These are the activations of a small neural network, seen along a few directions. Each row is one input.
In each table, some parts of the input vary, and every possible input appears once, in random order.
Descriptions start from the smaller parts, as in this example, which fits no table here: one of 4 places along a line, together with either a single point or one of 9 places around a ring or (one of 2 separate values, together with one of 8 places around a ring).
Shared parts are said once, and a part with two or three values counts as separate values.

A family of inputs:
x1: [-46 -19  24  12  24  24 -21 -35  -1 -11  22]
x2: [-34 -30  16  34   9 -21 -15 -34  21  14  23]
x3: [ 11  31 -85 -16 -32 -15 -34  21  38 -28 -32]
x4: [-14   1  14 -19 -47   8   5 -20 -38  11  12]
x5: [ 41   7  15  18  46   5 -12  16  -7  -4   4]
x6: [ 34  14 -12  12   7 -18  51  -5 -15  13 -26]
x7: [ 26  -7  18   3  39  39   6  22 -33 -24 -24]
x8: [-17 -13  20 -21 -20  45 -12 -17 -19  -9  31]
x9: [ 48  -1   3   6  34 -26   7   0  16  24  -9]
x10: [-24 -13  10   7 -31 -40  16 -35  -3   8  13]
x11: [-24  32 -23 -36 -29  -1   8  88  40   6 -15]
Q: What do these inputs look like to the network?
A: either one of 2 separate values or one of 4 places along a line or one of 5 places around a ring
Q: Start at x1 and move only the place on the ring of 5, one step at a time. The first step leads to x8. Which rows follow, in order?
A: x4, x10, x2

A family of inputs:
x12: [ 44  29 -70   3  22 -28  31  31  49   7 -50]
x13: [-78 -15  11   3  -8  28 -34 -12   8 -13  19]
x14: [ -8  44 -62 -44 -28   2 -30  58  47 -30 -24]
x15: [  4  44 -72 -23 -38 -56   1  27  54  -4 -32]
x16: [ 40  -3  29  25  34 -27  10 -33  -5  35  23]
x17: [  3 -15  29  46  54 -24  14 -37 -11  15  -6]
x18: [ -3  -7  45  16  36  23  27  -9 -46   3  -8]
x19: [-66 -15   2  24 -19 -30  -3 -42  15  13  11]
x20: [-50 -21  35 -18 -36   6  22   3  -5  11  22]
x21: [ 29  -3  38   5  45  31 -21  -3 -11   9  31]
x22: [ 55  43 -46 -23 -21  -2  21  88   6  -4 -54]
x23: [-29  -3   3   4 -39 -33  -6 -38  21  33  41]
x24: [ 41 -24  17  23  28 -24   1 -63 -21  15   1]
x25: [-33 -17   7 -28 -62  18  -1 -42 -31   1  16]
x26: [-44 -29  18  13 -18 -41   9 -24  30  23  24]
x27: [-41 -15  14   3 -39  19  12 -36 -36 -19  19]
x28: [ 14 -27  53  13  65  23  -7  11  -2  -1  14]
x29: [-35 -22  -3  33 -21 -29  -1 -63   0  -7  22]
x30: [ 25 -28  45  34  54 -35  25 -19   4  25   6]
x31: [ -9 -14  37  25  64  34 -18  -6 -17 -11   2]
x32: [ -2  51 -55 -53 -56  -8  16  56  18 -16 -34]
x33: [ 19  41 -60 -30 -17  -6 -36  89  35 -21 -28]
x34: [-72  -8  18  -6 -37  17  11 -14 -21   1   9]
x35: [-55 -28  27  -9  -8  17 -23   5  24  -3  32]
x36: [ 32  30 -60 -18  33  30   0  61  41 -20 -42]
x37: [ 25  48 -52 -39 -45 -17  10  87   5  -6 -38]
x38: [ 38  37 -53 -27   5  20  45  59  13  -6 -52]
x39: [-46 -22   6  12 -10  30 -33 -33  -7 -33  29]
x40: [ 35   4  46  -4  17  20  24  -6 -40  23  21]
x41: [ 28 -14  41  25  34  25  28 -30 -61 -17   2]
x42: [-35   4  19 -26 -57  14   8 -11 -14  21  39]
x43: [-27 -24 -10   2 -44 -30 -15 -69   4  12  18]
x44: [-39 -24  -1 -19 -34  28 -47 -39  -2 -14  25]
x45: [ 60  35 -63   7  -4 -50   7  59  42   9 -53]
x46: [ 34 -22  24  55  52 -22  15 -58 -26  -4   4]
x47: [ 22 -21  33  34  62  36 -17 -27 -33 -30  12]
x48: [ 48  36 -53 -14   7   8 -24  90  35 -18 -44]
x49: [ 20 -20  62   4  37  12  38   8 -31  13   4]
x50: [ 36 -17  33  -7  11  23  14 -36 -57   3  -2]
x51: [-40  -3  12 -17 -28  25 -37  -9  15   7  49]
x52: [ 30 -24  25   3  39  34 -31 -33 -28 -11   9]
x53: [ 31  40 -69  -9 -28 -64  -4  59  41   6 -37]
Q: The inputs of x40 and x21 match in every part but one. If x38 is changed in the same way as x40 into x21, which row does it become?
A: x36
Q: The inputs of x33 and x53 match in every part but one. If x44 is changed in the same way as x33 into x53, which row does it become?
A: x43
Q: What do these inputs look like to the network?
A: one of 3 separate values, together with either one of 4 places along a line or (one of 2 separate values, together with one of 5 places around a ring)
Q: Which other rows does x18 become when the place on the ring of 5 takes its other values? List them by row number.
A: x40, x41, x49, x50
Q: Which other rows does x13 become when the choice among 2 separate values takes its other values? List them by row number.
A: x31
Q: Which other rows does x38 become when the place on the line of 4 takes its other values? List them by row number.
A: x22, x32, x37
